A small network was shown many inputs. Here are its activations along a few directions, one row for each input.
Each table varies a few parts of the input and shows all the possible inputs, shuffled.
Descriptions start from the smaller parts, as in this example, which fits no table here: one of 3 separate values, together with either a single point or one of 9 places around a ring or (one of 6 places along a line, together with one of 8 places around a ring).
Shared parts are said once, and a part with two or three values counts as separate values.
In the rows, 128 means zero.

Rows:
row 1: [148  93  92 104 159 124 114 143 121 126 135 111 122 133 113 180 120 173]
row 2: [138 113  86 126 151 121 107 139 110 113 133 127 127 133 111 165 148 150]
row 3: [144 103  89 115 154 120 114 143 111 122 133 126 125 132 115 175 134 163]
row 4: [101 171 145 147 106 116 135 119 128 140 124 131 122 112 146  92 129  92]
row 5: [107 168 153 142 117 114 143 127 131 138 116 130 126 111 148  97 124  96]
row 6: [116 151 166 127 123 105 168 133 140 145 117 129 134 117 159 121 111 120]
row 7: [140 120  84 129 146 127  96 137 105 118 130 124 117 131 103 151 157 138]
row 8: [110 161 159 138 121 107 157 129 136 135 117 131 138 116 154 111 119 107]
row 9: [120 139 174 118 127 109 170 132 152 150 119 115 130 116 158 127  99 129]
row 10: [147  67 183 125  69 238 115  76 170  97 146 160 152 172  98  42 103 110]
row 11: [136 122  77 136 136 128  91 130 105 123 138 124 115 135 102 146 163 130]
- What do these inputs look like to the network? => either a single point or (one of 2 separate values, together with one of 5 places along a line)

Rows:
row 12: [104 162 149 134  99 117 133 114 141 163 133 100 102 104 145  97 117  99]
row 13: [141 101  86 102 157 119 115 145 113 132 136 120 122 124 125 179  98 176]
row 14: [130 137 174 128 127 101 179 132 146 140 120 128 142 132 152 141 136 127]
row 15: [149  95 113 159 102 191  85  97 124  84 146 165 149 164  83  89 161 103]
row 16: [130 106  86 107 163 115 115 145 106 107 136 134 130 112 129 176  91 180]
row 17: [113 121 183 136  68 198 119  85 154 131 134 155 125 136 123  31  97  90]
row 18: [131 137  75 143 140 106 100 139  96 125 134 125 115 134 110 158 190 127]
row 19: [158  80  93  98 162 133 105 144 136 150 134  86  96 134 100 182 131 170]
row 20: [144  88  86 102 152 125 113 138 127 142 144 103 108 129 114 185 120 177]
row 21: [124 154 159 129 109 124 129 120 143 170 125  84  94 105 128  95 130  96]
row 22: [150 127  81 140 153 112  96 143 103 132 127 107 106 139  95 153 202 120]
row 23: [124 147 171 130 132  96 180 142 136 134 111 143 158 128 162 134 114 125]
row 24: [109 149 169 135 139  94 179 142 132 111 108 155 169 117 166 131 108 131]
row 25: [ 79 181 139 142 116 114 134 120 138 133 123 128 122  95 165  87  87  98]
row 26: [ 95 176 143 136 107 115 136 121 136 157 125 115 114 104 158  90  93  94]
row 27: [126 151  73 142 145 102 102 146  85 116 122 143 129 127 119 155 166 125]
row 28: [148 133 183 124 138 110 175 135 150 147 112 112 130 137 139 139 147 121]
row 29: [143  98 201 127  89 186 168 106 165  99 123 170 165 161 136  72 117 111]
row 30: [150  60 125  99 113 202  96 101 147  96 150 128 146 164  91 113  97 159]
row 31: [112 158  71 147 150 100 102 145  82  90 117 158 137 114 121 154 158 131]
- Changing only one part turns row 16 into row 24. The same change can be made to row 19. Which row results? => row 28
- What do these inputs look like to the network? => one of 4 separate values, together with either a single point or one of 4 places along a line
- Change only the choice among 4 separate values in row 23. List by row number the other rows that result. => row 13, row 26, row 27
- Change only the choice among 4 separate values in row 29. List by row number the other rows that result. => row 15, row 17, row 30
- Change only the place on the line of 4 in row 25. List by row number the other rows that result. => row 12, row 21, row 26
